Each row below holds a small network's activations on one input, seen along a few directions.
Each table varies a few parts of the input and shows all the possible inputs, shuffled.
A made-up example of a description, with smaller parts first: ring(5) and (point or (values(2) and line(4)) or ring(11)).
Shared parts are said once, and a part with two or three values counts as separate values.
In the rows, zero is written as 128.

Rows:
row 1: [101 143 143 136 106 123 103 105  96 137 151 126]
row 2: [ 93 153 168 159 140 130  96 110 104 150 194 138]
row 3: [166  78 136 218 142 129 152 134 136 135 131  69]
row 4: [148 140  80  63 131 135 158 184 167 107  76 140]
row 5: [ 95 157 150 168 136 135  93 107  93 150 189 139]
row 6: [145 132 106  86 127 132 131 137 141 113  91 155]
row 7: [137 123 120  85 130 130 139 133 146 124  94 159]
row 8: [171  78 124 215 132 138 140 128 149 131 138  64]
row 9: [118 131 124 105 123 116 115 106 120 112 117 131]
row 10: [118 128 139 102 128 116 129 108 115 115 123 140]
row 11: [100 137 152 130 110 115 114 107  96 147 157 131]
row 12: [143 137  94  69 131 136 167 178 173 114  74 145]
What do these inputs look like to the network?
> values(2) and (point or line(5))
Changing only the values(2) part turns row 4 into row 12. The same change can be made to row 6. Which row results?
> row 7
Change only the values(2) part in row 9. List by row number the other rows that result.
> row 10

Rows:
row 13: [158  97 143 134 166 131 145 111 152 119 108 153]
row 14: [105 182 109  57 138 138 117 155 131 135 125 197]
row 15: [ 96 165 164 225 151 150  86 127 102 167 243 112]
row 16: [172 119  79 128 127 153 185 225 201 135  90  93]
row 17: [160  80 128  95 142 114 146  98 144  98  79 139]
row 18: [171 125  63 133 139 147 186 225 187 113  78  81]
row 19: [121 156 147 122 168 153 120 141 135 144 148 192]
row 20: [134  97 164 238 143 132  97  85 111 148 185  89]
row 21: [ 97 169  95   5  91 116 120 125 125 100  77 172]
row 22: [156  45 149 221  84  97 124  51  81 122 122  39]
row 23: [129 122 115  30  96  99 129 103 119  89  60 151]
row 24: [ 36 180 182 147  93 104  81  89  48 165 219 120]
What do these inputs look like to the network?
> values(2) or line(4) or ring(6)
A walk changes only the line(4) part. It starts at row 24 and steps to row 15. List the rest of the walk in order.
> row 20, row 22
